Each row below holds a small network's activations on one input, seen along a few directions.
Each table varies a few parts of the input and shows all the possible inputs, shuffled.
A made-up example of a description, with smaller parts first: one of 5 places around a ring, together with either a single point or one of 9 places around a ring or (one of 3 separate values, together with one of 6 places along a line).
Shared parts are said once, and a part with two or three values counts as separate values.
(in the rows, 128 means zero)

Other details of the inputs shift rows strongly along three fixed directions, in all tables alike. That doesn't count.

Rows:
R1: [156  97 201 164 105 123 151 124  77 137 121]
R2: [130 111 104 150 166 109  75 137 135 138 121]
R3: [185 102 184 141 120  73 171  46 115 138 157]
R4: [105 125 135 131 115 140 136 131 138 122 133]
R5: [126 119 136 136 124 131  98 120 134 123 128]
R6: [114 112 107 166 171  99 100 145 152 164 130]
R7: [ 98 133 117 141 132 139 124 157 121 138 128]
R8: [115 171 107  80 101 163 157 128 119  95 110]
R9: [111 121 125 152 154 128 116 145 129 159 128]
R10: [107 131 132 131 110 155 105 152 124  97 115]
R11: [113 141 122 120 108 156 115 163  96  97 107]
R12: [107 111 134 151 136 133 104 136 140 148 134]
R13: [ 79 166 118  91  75 190 146 153 139  78 113]
R14: [105 158 115 108 119 155 134 160 105 108 110]
R15: [164 127 115 103 126 182 108 186 117 114 134]
R16: [118 107 123 149 155 111 105 114 164 152 141]
R17: [154 135 182 127 104 128 190 127  63 137 115]
R18: [112 127 106 138 145 108 118 131 148 149 133]
R19: [162 124 185 134  98 129 173 128  63 122 109]
R20: [170 114 112 126 162 143 108 168 125 162 157]
R21: [104 154 114 103 114 159 127 151 106 115 112]
R22: [117 136 144 130  96 162 129 156 116  93 101]
R23: [108 143 116 126 127 129 138 132 130 133 133]
R24: [153 139 172 127 104 128 191 125  71 131 115]
R25: [ 97 134 131 124 100 151 131 147 138 116 118]
R26: [112 128 106 143 159 119  83 150 124 152 126]
R27: [145 120 197 136  97 133 202 103  96 130 137]
R28: [213  91 199 140 111 160 166 134  88 141 162]
R29: [132 107 124 153 154 102  91 116 153 128 135]
R30: [117 131 115 134 126 136  95 156 108 113 115]
R31: [133 121 111 143 146 113  96 143 129 124 111]
R32: [116 130 136 130 114 160 111 144 126 103 112]
R33: [145 114 117 123 147  94 108  73 171 128 142]
R34: [140 175  51  29 124  69 182   6 237 100 154]
R35: [117 150 132  98  83 161 141 134 132  78 103]
R36: [160 111 168 160 145  89 183  95 105 165 149]
R37: [123 111 119 135 144  97 123 102 174 142 139]
R38: [ 99 145 134 111  95 178 149 142 132 103 115]
R39: [139 129 120 117 133 123 118 116 122 119 119]
R40: [142 141 120  79  93 201 156 155 155 104 151]
R41: [122 135  96 120 152 101 114 117 135 136 137]
R42: [146 122  98 121 145  78 101  93 154 129 132]
R43: [126 139 107 125 148 113 127 127 127 130 127]
R44: [143 184  75   9  72 105 176  10 219  50 138]
R45: [123 127 134 135 118 144 119 134 130 101 118]
R46: [127 138 100 113 141  99 120 114 141 135 129]
R47: [172 119 160 132 138  69 202  52 123 162 161]
R48: [131 118 118 150 149 119  98 148 114 123 117]
R49: [116 125 103 139 158 103 109 112 155 160 143]
R50: [100 145 124 130 121 165 138 160 117 128 115]
R51: [204 114 180 116 118 142 211 114  96 166 172]
R52: [115 139 119 116 108 147 109 160 108 102 100]
R53: [ 97 178 102  84  98 167 139 153 114  89 111]
R54: [124 114 121 135 146 105 133  98 170 134 144]
R55: [125 123 122 142 158 118 107 139 115 154 125]
R56: [103 128 129 146 136 144 119 155 115 150 125]
R57: [114 104 118 157 152 124  63 140 145 135 126]
R58: [148 122 109 119 146  91 105  87 140 133 137]
R59: [103 105 126 158 147 129  93 141 146 152 135]
R60: [132 113 123 143 144 118  91 134 112 137 123]
R61: [125 130 115 139 146 104 108 139 122 148 124]
R62: [130 109 104 157 172  96  74 141 134 137 126]
R63: [ 93 132 138 128  99 161 130 160 129 115 115]
R64: [152  94 205 172 118 117 178 120  91 158 132]
R65: [107 124 105 151 153 105 101 141 148 157 134]
Each input here is: one of 5 places around a ring, together with either a single point or (one of 3 separate values, together with one of 4 places along a line).
- Changing only the place on the ring of 5 turns R8 into R50. The same change can be made to R43. Which row results? => R36
- Changing only the place on the ring of 5 turns R22 into R6. The same change can be made to R33. Which row results? => R9
- Which other rows does R30 become when the place on the ring of 5 takes its other values? List them by row number. => R3, R13, R23, R53

Rows:
R66: [ 72 175  69  90 115 125  92 117 142  75  87]
R67: [106 130  78 118 138 134  67 139 185  98 121]
R68: [182 126 212 120  80 158 181 119  27 117 121]
R69: [163 141 119  68 109 113 154  54 158 111 152]
R70: [ 99 116 131 173 145 182  66 237  74 156 114]
R71: [127 109 130 152 156 126 117 135 141 176 158]
R72: [170  96 139 159 163  68 137 101 137 153 142]
R73: [126 129 100  93 130 125 126  80 197 128 161]
R74: [154  83 158 165 151  90 133  87 158 159 159]
R75: [148 156  88  78 119 108 146  95 155  82 117]
R76: [154 129 215 139  84 168 239 142  55 149 133]
R77: [114 165  94  98 116 167 119 179  99  94 100]
R78: [ 78 166  99  79  99 116 168  59 190  99 127]
R79: [123 113 155 158 139  60 147  65 124 157 134]
R80: [125 163 156  99  75 191 195 171  79 105 108]
R81: [166 120 144 120 137 106 160  88 123 160 159]
R82: [105 147 100 111 110 173  78 175 125  72  95]
R83: [109 148  60 107 154 129  92 153 168 124 125]
R84: [139  92 135 160 161 114  81 131 140 166 149]
R85: [165  94 143 162 162  71 141 101 144 157 146]
R86: [132 174 113  67  90 173 149 138  95  87 115]
R87: [ 59 105 129 212 159 122  45 201  94 158  90]
R88: [138  88 139 173 156 106  86 131 151 148 137]
R89: [120 109 168 171 123 149 155 172 112 141 123]
- Changing only one part turns R80 into R76. The same change can be made to R84. Which row results? => R73
- What do these inputs look like to the network? => one of 4 places along a line, together with either a single point or one of 5 places around a ring
- Which other rows does R88 become when the place on the line of 4 takes its other values? List them by row number. => R67, R74, R82
- Which other rows does R89 become when the place on the line of 4 takes its other values? List them by row number. => R72, R75, R85
